A small network was shown many inputs. Here are its activations along a few directions, one row for each input.
Each table varies a few parts of the input and shows all the possible inputs, shuffled.
Descriptions start from the smaller parts, as in this example, which fits no table here: one of 3 separate values, together with either a single point or one of 11 places along a line or (one of 4 places along a line, together with one of 8 places around a ring).
Shared parts are said once, and a part with two or three values counts as separate values.

Other details of the inputs vary at random and push rows far along two fixed directions, the same in every table; ignore that.

A family of inputs:
x1: [-0.63  0.11  0.69 -0.10  2.33 -0.40  0.83  1.20 -1.38 -1.15  1.67 -0.66]
x2: [-0.59 -3.39 -2.88  0.58  1.29  4.38  7.88 -0.54  5.70  2.80 -2.37  5.54]
x3: [-1.04  0.42  0.55 -0.38 -1.13 -1.15 -1.35 -1.73 -3.00  1.44  1.62  2.59]
x4: [-0.68 -0.35  0.85  0.45 -1.24 -2.85 -0.07  0.18 -1.83  1.18  2.10  2.32]
x5: [-1.38  0.30 -0.02 -0.15 -0.24 -2.81  1.70 -0.15  0.16 -0.16  0.30 -1.08]
x6: [-1.27 -0.26 -0.01  1.06  2.52 -0.87 -0.68  0.43  0.12  0.45  0.36 -1.82]
x7: [-1.08  0.84 -1.40  0.61  0.79 -1.75 -0.43  0.60  0.96  0.62  1.19 -1.65]
x8: [ 0.49 -3.18 -4.09 -0.05  1.28  7.58  4.65  0.46  4.19  5.20 -1.56  3.98]
x9: [ 4.34  0.92  3.78  0.85 -5.33  1.32 -3.35  0.91  0.91 -2.02 -1.78  3.49]
x10: [-0.14 -1.39 -0.45 -0.58  0.51 -2.34  1.23 -0.10 -1.04 -0.46 -0.14 -1.59]
x11: [-1.06  0.99 -1.24 -0.72  0.50 -0.74 -1.16  0.26  0.35  1.14  1.25 -1.64]
x12: [-0.08 -1.19 -0.27 -1.89  0.24 -1.32  0.50 -0.49 -1.64  0.11 -0.04 -1.59]
x13: [ 3.14  1.96  2.48  0.86 -4.07  2.17 -2.16 -1.11  2.38 -3.67 -3.92  0.26]
x14: [-0.54  1.13 -0.43 -1.13  1.21  1.43 -0.52 -0.32 -3.01 -0.24  1.49 -0.74]
x15: [-0.50 -0.70 -0.76 -1.32  0.58 -0.58 -0.08 -2.11 -2.21 -0.19 -0.53 -1.38]
x16: [-0.62 -1.68  0.24 -0.34  1.75 -2.52  1.24 -0.44 -0.65 -1.15 -0.56 -1.18]
x17: [ 3.59  1.47  2.96  0.30 -4.40  1.44 -1.58  0.52  2.95 -3.37 -3.46  0.05]
x18: [-1.29 -0.72  1.58  0.72 -0.14 -2.97 -0.10 -0.19 -1.37  0.47  1.83  2.73]
x19: [-0.14  0.42 -0.05 -0.37  1.14 -0.28  0.81  1.59 -1.82 -0.46  1.97 -1.01]
x20: [ 3.52  1.62  1.60  1.76 -2.56  4.19 -4.56  0.02  1.83 -2.47 -3.64 -0.79]
x21: [-0.11  0.64  0.06 -1.69  0.88  0.68  0.06  1.27 -2.44  0.09  1.94 -0.96]
x22: [-1.55  1.46 -1.76 -0.16  0.80  0.00 -1.74 -1.31 -0.24  0.78  0.76 -1.41]
x23: [-0.84  0.02 -0.73  0.79  1.28 -0.72 -0.70  0.82 -0.30  1.09  0.69 -2.20]
x24: [-1.54  0.58 -0.69  0.87  2.02 -1.91 -0.43  0.23  1.38 -0.03  0.84 -1.26]
Each input here is: one of 4 places along a line, together with either a single point or one of 5 places around a ring.
Q: The inputs of x14 and x19 match in every part but the place on the line of 4. If x20 is changed in the same way as x14 into x19, which row does it become?
A: x23
Q: Change only the place on the line of 4 in x10. List by row number the other rows that result.
A: x12, x15, x16
Q: Start at x3 and move only the place on the line of 4, one step at a time. The first step leads to x9. Which rows follow, in order?
A: x4, x18

A family of inputs:
x25: [ 3.26 -0.18 -0.36  1.12 -1.58  5.65 -0.18  0.80  3.44 -0.37 -2.62  2.11]
x26: [ 2.78 -0.82  1.11  1.91 -2.59  2.98  0.87  0.62  3.75 -0.56 -2.28  4.60]
x27: [-1.39 -0.38 -0.88 -0.12  1.68 -1.88  1.52 -0.21  0.95 -0.37 -0.27 -2.21]
x28: [ 0.29 -0.45 -1.29  0.00 -0.18  3.31  1.12  0.03  0.56  2.18  0.42  3.01]
x29: [-1.21 -0.64  0.24 -0.42 -0.63 -2.42  0.51 -1.41 -1.31  0.90  0.65  1.48]
x30: [-0.02 -1.29  0.64 -1.71  0.70 -0.92  2.17  0.03 -2.87 -0.78  0.73  0.02]
x31: [-1.27 -0.41 -0.64 -0.01  1.21 -2.01  1.27 -0.04  0.55  0.04  0.13 -1.46]
x32: [-1.26 -0.28  0.19  0.35  0.60 -2.15  0.60  0.41 -0.13  0.76  1.29  0.50]
x33: [-1.13  0.29 -1.52 -0.59  2.14  0.71 -0.25 -0.37 -0.47  0.51  0.10 -2.78]
x34: [ 3.13  3.91  4.53  1.15 -3.28 -1.58 -7.69  1.38 -1.51 -5.04 -0.59 -3.28]
x35: [-1.02  0.30 -1.36 -0.50  1.64  0.54 -0.41 -0.21 -0.82  0.80  0.56 -2.03]
x36: [-0.94  0.30 -0.42 -1.32 -0.59 -0.12 -0.47 -1.23 -2.37  1.49  1.16  0.60]
x37: [-1.21 -0.38 -0.26  0.14  0.87 -2.10  0.95  0.20  0.22  0.45  0.70 -0.57]
Q: Describe the family of inputs behind these rows.
A: either a single point or (one of 2 separate values, together with one of 6 places along a line)
Q: Change only the choice among 2 separate values in x29. List by row number the other rows that result.
A: x36
Q: Start at x29 and move only the place on the line of 6, one step at a time. The first step leads to x26. Which rows follow, in order?
A: x32, x37, x31, x27

A family of inputs:
x38: [ 1.26 -0.92 -1.54 -0.50  0.35  4.05  1.81  0.24  1.46  0.75 -1.21  0.91]
x39: [ 3.65  4.49  4.76  1.67 -3.75 -1.93 -8.62  1.51 -0.21 -6.03 -1.77 -4.95]
x40: [ 1.23 -1.71 -0.39 -0.16 -0.71  2.62  2.41 -0.14  0.99  0.70 -1.06  3.14]
x41: [-1.95 -0.39 -0.53 -0.67  2.60 -3.61  1.47 -0.01 -0.90 -1.08  0.57 -3.84]
x42: [ 3.83  1.73  1.92  1.73 -3.59  2.92 -3.51  0.49  3.40 -2.94 -3.48  0.01]
x43: [-2.47  0.84 -0.64 -0.37  1.10 -2.67 -1.14 -1.03 -1.79  1.16  1.68 -1.76]
x44: [-2.26  0.40  0.35 -0.17  0.50 -3.74 -0.69 -0.33 -2.17  1.06  2.55  0.06]
x45: [-2.23  0.47  0.66 -0.18  0.20 -4.11 -0.41 -0.15 -2.25  1.05  2.78  0.59]
x46: [ 1.33 -1.70  0.26 -0.13 -1.36  2.01  3.04  0.21  0.85  0.70 -0.58  4.22]
x47: [-1.85  0.20 -0.34 -1.45  1.22 -2.23 -0.23 -1.06 -3.05  0.34  1.28 -2.04]
x48: [ 1.27 -1.75 -0.06 -0.14 -1.02  2.32  2.70  0.05  0.92  0.68 -0.81  3.70]
x49: [ 1.25 -0.86 -1.30 -0.13  1.07  4.48  1.72  0.77  1.30  0.48 -0.81  0.93]
x50: [-1.87  0.43 -0.67 -1.64  1.37 -1.82 -0.35 -0.94 -2.83  0.33  1.31 -2.64]
x51: [-1.52 -2.12 -3.19  0.08  1.41  2.58  3.90 -0.88  1.90  4.17  0.38  3.69]
x52: [-2.27  0.43  0.04 -0.17  0.78 -3.40 -0.91 -0.53 -2.09  1.10  2.29 -0.50]
x53: [ 4.10  1.84  1.99  2.24 -2.32  3.75 -3.73  1.97  3.13 -3.10 -2.68 -0.33]
x54: [ 0.22 -1.29 -1.34  1.26  1.07  1.38  2.64  0.64  4.59  0.30 -2.02  0.22]
x55: [-1.71 -0.07  0.03 -1.28  1.07 -2.60 -0.11 -0.81 -3.25  0.33  1.58 -1.41]
Q: Describe the family of inputs behind these rows.
A: one of 2 separate values, together with either a single point or one of 8 places along a line
Q: The inputs of x38 and x39 match in every part but the choice among 2 separate values. If x55 is changed in the same way as x38 into x39, which row does it become?
A: x51

A family of inputs:
x56: [ 2.52  1.04  3.47  2.35 -3.07  1.19 -3.10 -0.61  1.58 -2.52 -3.77  1.59]
x57: [-2.39  0.85  1.31 -2.05  0.82 -2.58 -1.24 -2.06 -3.12 -0.51  1.25 -2.01]
x58: [ 0.13 -1.19  0.28 -1.57 -0.16 -4.09 -1.23 -0.25 -4.80 -0.11  2.11 -0.68]
x59: [ 0.14 -1.47 -1.60 -1.41 -0.43  5.26  5.14  0.75  2.25  2.45 -0.25  4.25]
x60: [ 3.51  2.06  3.49  1.58 -3.77  1.40 -2.21  1.87  2.03 -2.13 -1.76  1.07]
x61: [-0.31 -2.71 -2.67  0.43  0.88  2.04  5.72  0.02  5.93  2.62 -2.80  2.24]
x62: [ 4.71 -1.22  3.50  0.05 -4.26  1.27 -2.74  1.22  0.21 -2.20 -2.75  1.02]
x63: [-2.37  2.69 -0.31 -0.45 -0.30 -3.09 -2.11  0.42 -1.76  0.55  3.50 -1.17]
x64: [-4.78 -3.47 -3.56 -1.24  7.26  0.81  5.86  0.87 -1.63  4.86  3.80  0.29]
x65: [ 3.95  0.04  1.83  1.13 -2.64 -0.86  0.13  0.63  3.63 -5.39 -4.07 -1.02]
x66: [-2.00  1.04 -0.08  1.66  3.40 -2.74 -2.78  1.63 -1.07 -0.18  3.09 -2.70]
x67: [-2.11 -0.53  0.85 -1.09  1.16 -5.26  1.25 -0.07 -0.51 -1.25  0.03 -4.33]
x68: [ 2.53  2.18  1.78  1.65 -3.38  1.67 -4.28 -1.16  3.03 -2.64 -2.36  1.30]
x69: [-1.49  0.83  2.02 -1.04  0.04 -3.10  0.17  0.84 -3.40 -0.06  2.65 -1.79]
x70: [-5.88 -1.61 -4.34 -2.46  4.50 -0.12  4.56 -3.07 -1.26  6.48  2.87  2.07]
x71: [-1.48  0.87 -0.75 -2.08  1.66 -0.52 -1.60 -0.59 -3.34 -0.05  0.55 -5.98]
x72: [-1.76  1.83 -1.33 -1.33  1.75 -0.88 -2.69 -0.65 -2.48  0.96  0.57 -5.59]
x73: [-2.57  0.51 -0.73  0.68  0.90 -6.01 -0.49 -0.26  1.05 -0.33  0.94 -3.58]
x74: [-0.79  1.12  0.86 -0.75  0.23 -3.57  0.40  0.45 -3.84 -1.03  3.06 -0.98]
x75: [-0.79  1.17 -1.91 -1.79  1.85 -0.98 -1.34 -0.99 -3.79 -1.03  0.95 -5.18]
x76: [-0.98 -0.41 -0.18 -0.10 -0.60 -4.33 -3.24 -0.06 -2.85  1.80  2.61 -0.76]
x77: [ 0.28 -2.22 -2.04  1.42  3.37  5.37  3.46  1.91  3.87  2.76 -0.67  3.18]
x78: [-0.76 -2.22 -2.52  2.27  0.11  3.63  2.99 -1.69  3.24  3.32 -1.32  5.63]
x79: [ 0.27 -1.16 -2.44  1.50 -0.64  3.80  3.81  0.79  3.67  3.64  0.67  5.06]
x80: [ 4.44 -0.27  2.89  0.78 -4.17  0.92 -3.83  1.16  1.08 -1.21 -2.73  1.40]
x81: [-1.27  1.91  0.14 -1.90  0.13 -2.84 -0.10  0.23 -3.72 -1.36  3.00 -1.08]
x82: [ 0.27 -1.21 -5.31  0.50  1.01  6.56  2.23 -0.65  3.82  3.83 -1.44  1.06]
x83: [ 0.32 -3.02 -2.09  0.79  0.56  3.86  5.05 -1.91  1.25  1.43 -1.78  5.72]
x84: [ 3.66  1.41  2.26  0.18 -2.97  1.90 -2.29 -1.36  1.06 -4.60 -2.85  1.36]
x85: [ 2.79  0.09  4.07  1.62 -3.17  1.54 -2.01 -0.55  0.71 -3.52 -3.78  1.21]
x86: [ 4.47  0.51  2.44  2.12 -0.09  2.47 -2.08  2.53  1.56 -5.21 -1.91 -0.07]
x87: [-2.23  2.57  0.70 -1.47  0.04 -2.73 -1.42  0.57 -2.40  0.61  2.62 -1.53]
Q: The inputs of x81 and x63 match in every part but one. If x58 is changed in the same way as x81 into x63, which row does it become?
A: x76
Q: Describe the family of inputs behind these rows.
A: one of 4 places along a line, together with either one of 3 separate values or one of 5 places around a ring
Q: Change only the choice among 3 separate values in x67. List by row number the other rows that result.
A: x64, x71
Q: List by row number the other rows that have the place on the line of 4 in common with x60.
A: x56, x61, x70, x72, x77, x80, x87
Q: Change only the choice among 3 separate values in x82. List by row number the other rows that result.
A: x66, x73
